Questions about the table below. Indices start at 1.
1) Read off the bottom-left entry.
2) Read off the entry in row 2 and column 1.
3) Read off the entry in row 1 and column 1.
4) Read off the entry directly above the smallest entry.
5) Read off the entry in row 3 and column 1.
6) Read off the entry in row 3 and column 2.
7) Read off the entry in row 2 and column 2.
8) Read off the entry in the bottom-right corner.
[[4 3 5 5 8 4 5 4 5 4 4 5 7 5 4]
 [4 4 5 4 5 6 5 6 4 5 4 5 4 4 6]
 [4 3 5 5 8 4 5 4 5 4 3 5 7 5 4]
 [4 3 5 4 6 6 5 6 4 4 3 5 5 4 6]
 [5 6 4 5 4 2 4 2 5 4 5 4 4 4 2]
 [5 5 4 5 5 3 4 3 5 4 5 4 4 5 2]
 [3 2 5 4 7 5 5 5 4 5 3 5 5 5 5]
 [3 3 5 4 5 6 5 7 4 4 3 5 5 4 7]
 [5 5 4 4 1 5 4 5 4 5 5 5 3 4 5]
 [4 4 5 5 8 4 5 4 5 4 4 4 6 5 4]]
1) 4
2) 4
3) 4
4) 5
5) 4
6) 3
7) 4
8) 4

Questions about the matrix below.
1) Read off the top-right entry.
2) Read off the top-left entry.
3) Read off the entry directly below 2.4.
4) Read off the 5th-last entry, reading row by row.
5) Read off the top entry of the column that holds the smallest entry.
6) Read off the entry just right of the smallest entry.
7) Read off the third-last entry, reading row by row.
8) Read off the last entry, reading row by row.
1.3	-0.9	-1.7	-0.7	2.3
1.4	-0.8	-1.6	-1.1	1.9
1.3	-0.9	-1.6	-0.6	2.3
1.1	-1.0	-1.5	0.2	2.5
1.3	-0.9	-1.6	-0.4	2.4
1.2	-1.0	-1.6	-0.2	2.5
1.4	-0.9	-1.6	-0.9	2.2
1.3	-0.8	-1.4	-1.6	1.4
1.2	-1.0	-1.5	0.0	2.5
1.3	-0.8	-1.5	-1.5	1.5
1.4	-0.9	-1.6	-1.0	2.1
1.4	-0.8	-1.6	-1.3	1.8
1.4	-0.8	-1.5	-1.4	1.7
1) 2.3
2) 1.3
3) 2.5
4) 1.4
5) -1.7
6) -0.7
7) -1.5
8) 1.7

a = [18, -111, -266, 433, -211, -822, -201, -458, -132, -479, 128, -482, -535, 619, 745]
The third entry from the right?
A: -535
The first entry from the left: 18
The third entry from the left: -266
The second entry is -111
The first entry from the right -> 745
The 2nd entry from the right is 619
The 4th entry is 433
The entry just left of the centre entry?
A: -201

16 21 66 31 4
The entry just right of the largest entry is 31
The largest entry: 66
The 2nd entry from the left -> 21
